These are the activations of a small neural network, seen along a few directions. Each row is one input.
In each table, some parts of the input vary, and every possible input appears once, in random order.
A made-up example of a description, with smaller parts first: values(3) and (point or line(9) or (ring(5) and line(6))).
Shared parts are said once, and a part with two or three values counts as separate values.
In the rows, 128 means zero.

Other details of the inputs vary at random and push rows far along two fixed directions, the same in every table; ignore that.

Rows:
x1: [ 72  95  94 136  70 101 155 166 102  61 143 125 109 158 154]
x2: [120  95 132 163 169 183 161 126 122 124 119 125  96  92 147]
x3: [146 178 147  70  88  78  60 134 133 149 128 116 212 146 112]
x4: [ 56  81 143 118  92 114 157 133 110  51 137 128  90 154 135]
x5: [144 181 147  69  90  77  69 128 132 151 136 120 217 149 120]
x6: [ 87 119 111 151  68  80 178 126 102  74 168 138  41 183  79]
x7: [174 131 129 128 172 154 117 115 160 184 104 136 136 103 136]
x8: [140  88 104 163 162 169 163 131 145 135 113 140  87 111 154]
x9: [128 148 125 203 176 155 174 122 111 127 147 124  59 102  86]
x10: [134 154 162  23  69  55  59 106 140 122 130 135 180 188  98]
x11: [ 63  86 124 115 100 114 149 130 107  43 141 126  84 156 143]
x12: [182 199 112 193 158 122 133 128 116 188 145 119 139  97  88]
x13: [163 150 115 152 158 149 114 145 141 182 111 119 166  88 145]
x14: [177 133 123 130 172 163 117 109 155 179 110 141 141 108 138]
x15: [139 175 160  47 123  96  55  87 129 129 136 125 187 150 114]
x16: [140  84 115 160 153 176 171 132 137 143 114 140  91 108 149]
x17: [168 149 118 150 154 159 122 142 131 183 119 119 172  91 146]
x18: [172 127 140 131 171 157 124 115 161 186 109 139 145 105 133]
x19: [ 59  78 143 119  90 115 148 139 110  50 128 123  85 152 127]
x20: [110 141 113 103  80  95 109 144 112 105 139 126 162 156 138]
x21: [114  96 129 165 174 174 154 129 132 123 111 123  90  90 146]
Each input here is: values(3) and (point or ring(6)).
Q: Changing only the values(3) part turns x15 into x14. The same change can be made to x9. Which row results?
A: x6
Q: Change only the values(3) part in x17. List by row number the other rows that result.
A: x2, x16
Q: List by row number the other rows that have the values(3) part in common with x12.
A: x1, x3, x5, x13, x17, x20

Rows:
x22: [134 115 121 201 177 181 159 138 123 143 116 118  97  80 129]
x23: [ 98 139 139  95  76  83 123 127 104  88 151 121 122 163 109]
x24: [ 59 102 123 143  84 108 162 147  98  51 144 125  85 156 120]
x25: [148 105 128 141 145 154 146 127 136 148 114 136 127 115 141]
x26: [101  67 114 179 150 185 187 152 121 113 113 126  70  95 157]
x27: [ 89 105 137 114 111 119 129 127 121  87 127 127 127 138 140]
x28: [145 106 127 141 142 160 142 128 136 151 114 134 125 116 139]
x29: [123 113 135 144 162 160 130 129 140 130 118 125 134 104 145]
x30: [ 73  86 108 113  83 106 152 134 111  58 139 137  92 164 152]
x31: [154 164 161  72 138 109  65 103 137 148 120 121 195 127 121]
x32: [ 94 124 128 131 100 112 152 137 109  93 145 124 101 144 120]
x33: [ 67  79 105 120  84 112 160 142 113  48 143 137  84 167 153]
x34: [122 144 150  69 108  97  97 110 129 125 134 126 163 146 132]
x35: [141 153 130 124 126 109 113 126 139 143 128 128 130 134 105]
x36: [154 150 148 100 157 138 100 114 147 164 125 124 167 113 137]
x37: [133 126 121 106 127 133 110 123 127 124 125 133 133 133 139]
x38: [103 128 130 124 100 112 140 135 106 102 144 123 107 141 115]
x39: [143 125 136 105 129 114 106 123 145 138 113 130 141 132 129]
x40: [161 192 121 106  96  89  72 151 125 172 131 115 223 128 135]
x41: [ 71  62  81 167  75 134 178 199 111  79 118 119 122 128 182]
x42: [146 112 109 198 171 171 162 145 138 160 111 128  83  87 122]
x43: [143 107 126 139 142 163 141 131 134 152 115 137 125 116 136]
x44: [151 112 111 198 163 182 174 139 129 163 122 134  93  90 123]
x45: [170 135 132 137 176 160 110 124 163 183 100 130 143  95 135]
x46: [145 153 132 124 118 119 126 120 129 146 139 134 141 138 107]
x47: [120 141 153  76 109 107  82 114 126 113 126 120 167 144 123]
x48: [148 120  97 196 177 181 162 137 124 152 122 127  87  89 133]
x49: [115 122 124 131  89 111 146 130 113 108 143 132 110 153 110]
x50: [172 164 132  96 159 139  82 107 147 169 120 131 172 117 136]
x51: [ 69  69 118 122  71 109 175 141 111  63 136 143  89 170 144]
x52: [ 79 100 102 139  81  98 167 141  96  54 149 130  75 165 128]
x53: [100 138 140  96  79  77 127 126 104  86 151 123 124 162 112]
x54: [107 123 121 133 103  94 139 132 126 106 135 131 103 149 114]
x55: [147 157 119 122 129 118 110 117 121 136 138 124 134 135 115]
x56: [145 134 126 102 133 123 106 115 131 130 124 131 145 132 141]
x57: [173 131 132 137 174 159 107 122 159 184  99 126 141  95 133]
x58: [140 151 130 126 130 105 114 126 142 142 134 130 132 136 109]
x59: [137 142 129 131 117 114 136 118 125 140 140 135 133 138 113]
x60: [134 155 139 120 130 111 122 117 123 141 140 123 139 126 117]
x61: [134 112 133 136 151 160 136 129 132 143 116 122 122 103 145]
x62: [171 115 122 176 206 187 136 132 169 191  98 131 123  75 148]
x63: [171 114 121 177 203 184 138 127 165 193  94 131 122  71 148]
x64: [134 171 126  92 111  88  96 112 124 120 152 129 151 160 112]
x65: [152 128 123 162 141 143 153 127 127 151 130 133 118 114 118]
x66: [135 172 126  91 107  91  96 113 121 121 147 128 149 158 108]
x67: [136 114 121 202 181 176 163 138 123 141 116 121  99  79 131]
x68: [124 135 146 105 136 134 103 121 134 125 120 124 155 123 131]
x69: [139 139 128 130 123 104 122 127 132 133 127 127 121 133 109]
x70: [161 178 148 120 157 133  86 113 129 167 126 118 169 108 102]
x71: [109  63 108 188 148 181 197 150 134 118 119 141  78 112 158]
x72: [158 192 154  85 133  97  81 105 134 161 147 122 180 135 105]
x73: [142 134 125 101 130 129 102 116 131 132 125 129 143 133 138]
x74: [134 170 126  93 109  84  98 108 120 123 148 129 150 156 112]
x75: [119 142 152  73 109 109  82 118 124 114 126 123 167 143 120]
x76: [127 155 141 128 136 115 113 117 121 131 134 122 146 124 114]
x77: [ 75  93 112 141  73  94 162 149 110  66 138 128  68 164 114]
x78: [130 118 131 108 123 124 111 131 141 133 113 131 129 133 127]
x79: [123 146 151  67 106 104  95 116 130 123 133 125 162 148 128]
x80: [137 111 134 136 154 154 140 128 132 140 116 124 124 102 147]
x81: [144 151 132 125 123 115 126 120 132 145 144 136 142 140 110]
x82: [134 121 134 109 118 133 127 124 135 135 124 138 141 140 132]
x83: [ 94 110 122 172 136 140 161 143 116  96 137 125  95 122 128]
Q: What is each input in this table made of?
A: values(2) and (point or (values(5) and ring(6)))
Q: Changing only the values(2) part turns x42 into x78. The same change can be made to x67. Which row results?
A: x31
Q: Changing only the values(2) part turns x69 into x39. The same change can be made to x23. Which row results?
A: x61
Q: Change only the values(2) part in x48. List by row number the other rows that result.
A: x37
